Each row has a name. Each piece below is followed by the name of the row it came from, unless a question asks for something else. Each question is about the rows just above it.

povud: [146 150 148  81  83 112  91  54 116 128 136]
Pigak: [146 150 148  81  83 112  91 100 116 128 136]
Bure: [147 141 149  84  82 116  83  96 158 108 126]
viv: [146 150 148  81  83 112  91 100 160 101 135]
Sofuv: [110 116 167 125 164 125  88 152 125 189 107]
zenek: [145 142 153  82  82 117  79 101 159 111 123]
Among the named rows, does one hold [150 148  81  83 112] next to each other, in this order?	yes
Is [148  81  83 112  91] printed in one of the named rows, side by side and in this order?	yes
Is [ 81  83 112  91  54] printed in one of the named rows, side by side and in this order?	yes
[ 91 100 116 128 136 146 150 148  81  83 112] is which row reordered?	Pigak

Bure: [143 155 101 142 138 154 114 115 132]
Pigak: [100 110 158  93 154 150  89 172 117]
Sofuv: [150  89 172 100  92 154 110 117 158]
zula: [138 111 147 114 114 140 119 123 140]
zunek: [ 95 183  65 171 182  91 152 144  86]
viv: [137 120 132 129 132 142 137  94 106]
Put [158 117 110 154  92 100 172  89 150] back in order: which row is it?	Sofuv
Does one of the named rows hold [ 89 172 100  92] side by side, in this order?	yes
Is [119 140] printed in one of the named rows, side by side and in this order?	no

Sofuv: [174  71 134 138 141  79]
povud: [ 83 185  97 161 168 113]
rasek: [185  83 161 112 168  97]
kires: [144  87  97  85 102  94]
Pigak: [102  95  85  87  97 144]
zula: [ 54 199 161 199 143 151]
Is [102  85  97  87 144] printed in one of the named rows, side by side and in this order?	no
Among the named rows, does one hold [96 85] next to each other, in this order?	no
Which row holds these entries in another order? [ 87  97  85 102  94 144]	kires
[141  79 174  71 134 138] is which row reordered?	Sofuv
Which row holds these entries in another order? [ 94 102  85  97  87 144]	kires
Which row holds these entries in another order? [144  97 102  94  85  87]	kires
Which row holds these entries in another order? [ 97 168 112 161  83 185]	rasek

zunek: [150 119 108 126 109 103 102 112 144 127  95 135 134]
zula: [143 116 104 100 109 147 100 127 118 107 136 151 113]
puge: [111  68  66 118 161 121 101  96 143 158 140 143 118]
Sofuv: [123 152 117 134 110 138 128 127 128 144 138 138 170]
viv: [135 121 108 104 112 143 102 128 119 112 137 150 125]
karus: [124 108 130 131 128  92 115 119 142 118  89 122 119]
Pigak: [129  92  65 119 150 135 103 100 141 161 145 149 141]
kires: [112 102 137 112 121 104 143 109 119 128 150 125 135]
povud: [101 109 147 127 143 104 118 136 107 100 113 151 116]
zenek: [109 109 123 131 130  96 113 116 143 123  90 125 124]
Is [112 137] printed in one of the named rows, side by side and in this order?	yes
Which row holds these entries in another order? [127 118 107 136 151 113 143 116 104 100 109 147 100]	zula
Among the named rows, does one hold [128 119 112 137] next to each other, in this order?	yes
Put [102 104 108 112 112 119 121 125 128 135 137 143 150] back in order: which row is it?	viv

zunek: [134  75  90  90 146 128 161  77 127 172 130 179 125 124 105 171 110 148
 123 142 143 134 127 112 102 150 169 154 107 118 120 144 146 104 110 156
 124 149 164 130 185 113 130 172 117  89]
puge: [128 154 134 161 130 109 171 127  90 142  89  75 118 130 185 144 104 107
 146 113 105 112  90 149 110  77 124 148 117 172 130 127 134 156 102 172
 120 164 150 124 146 123 169 143 125 179]
rasek: [133  96  97 120 126 156  89 145 118 157  98 162 138 124 133 116 141 187
 109 123 159  79 134 133 108 146 197 122 108 118 126 124 146 135  89 126
 145 182 101 152 141 127 122  75 139  79]
Pigak: [126 145  98 139  96 123 182 134 127 146  89 145 197 156 157 188 116 122
 120 118 118 122  75 152 124  79 146 124 138 109 133 126 135 133  97 133
  89 141 159 108  79 126 108 101 162 141]
Among the named rows, does one hold [135 126 133 109] next to each other, in this order?	no
Which row holds these entries in another order? [108  79 126 108 101 162 141 126 145  98 139  96 123 182 134 127 146  89
 145 197 156 157 188 116 122 120 118 118 122  75 152 124  79 146 124 138
 109 133 126 135 133  97 133  89 141 159]	Pigak
Is [117 122] printed in one of the named rows, side by side and in this order?	no
Is [119 126] printed in one of the named rows, side by side and in this order?	no
[ 75  77  89  90  90 102 104 105 107 109 110 112 113 117 118 120 123 124
 124 125 127 127 128 130 130 130 134 134 142 143 144 146 146 148 149 150
 154 156 161 164 169 171 172 172 179 185] is which row reordered?	puge
Put [134 124  90  89 117 128 102 124 185 172 127 171 146 149 130 164 179 105
 142 120 169 110 113 125  77 112 107  90 130 118 130  75 156 127 172 148
 143 123 104 154 150 146 134 144 161 109] back in order: which row is it?	puge

povud: [146 144 111 150 149 114  97]
zunek: [127 124 141 117 121 106 145]
zenek: [156  67  94 135 176 136 107]
puge: [149 151 146 111 114  97 144]
viv: [163  97  90 142 166 132 100]
Sofuv: [163  97  90 142 166 132 142]
Bure: [144 114  97 146 149 150 111]
Pigak: [130 107 107 134 147 131 117]
kires: [162 118  94 122 175 125  99]
Is [150 111] printed in one of the named rows, side by side and in this order?	yes
Is [ 90 142] printed in one of the named rows, side by side and in this order?	yes
Is [106 145] printed in one of the named rows, side by side and in this order?	yes
Among the named rows, does one hold [150 111 144 146] next to each other, in this order?	no
Which row holds these entries in another order? [144  97 114 111 146 151 149]	puge
Which row holds these entries in another order? [ 97 111 114 144 146 149 151]	puge

Bure: [ 94 159 146 120 125 142 152 127  93 146]
puge: [119 144 138 118 136 159 122 119 126 131]
Pigak: [176  98 106 132 128  90 100 140 183 123]
rasek: [ 94 159 146 120 125 142 152 124  93 146]
zunek: [131 136 120 159 118 122 119 144 126 138]
zula: [109 128 155 138 141 122 123 118 126 129]
zenek: [116 135 124 143 122 151 142 137 120 124]
povud: [157 113 121 112 132 125 103 129 133 144]
kires: [129 112 113 103 143 125 157 133 121 132]
Is [152 128] printed in one of the named rows, side by side and in this order?	no
Which row holds these entries in another order? [144 112 121 157 133 132 125 103 113 129]	povud
Which row holds these entries in another order? [112 132 125 103 129 133 144 157 113 121]	povud
Put [118 119 120 122 126 131 136 138 144 159] back in order: which row is it?	zunek
Among the named rows, does one hold [159 145 120 125 142] next to each other, in this order?	no
Among the named rows, does one hold [118 123] next to each other, in this order?	no
Among the named rows, does one hold [143 125 157] next to each other, in this order?	yes

karus: [115 112 126 148]
Pigak: [115 112 127 188]
puge: [188 112 115 128]
kires: [154 110 138  98]
Bure: [188 113 127 115]
Is [115 112 127 188] printed in one of the named rows, side by side and in this order?	yes
Is [188 113 127 115] printed in one of the named rows, side by side and in this order?	yes
Does one of the named rows hold [113 126] side by side, in this order?	no
[112 127 188 115] is which row reordered?	Pigak
Which row holds these entries in another order? [112 115 127 188]	Pigak
Is [ 98 138 110] printed in one of the named rows, side by side and in this order?	no

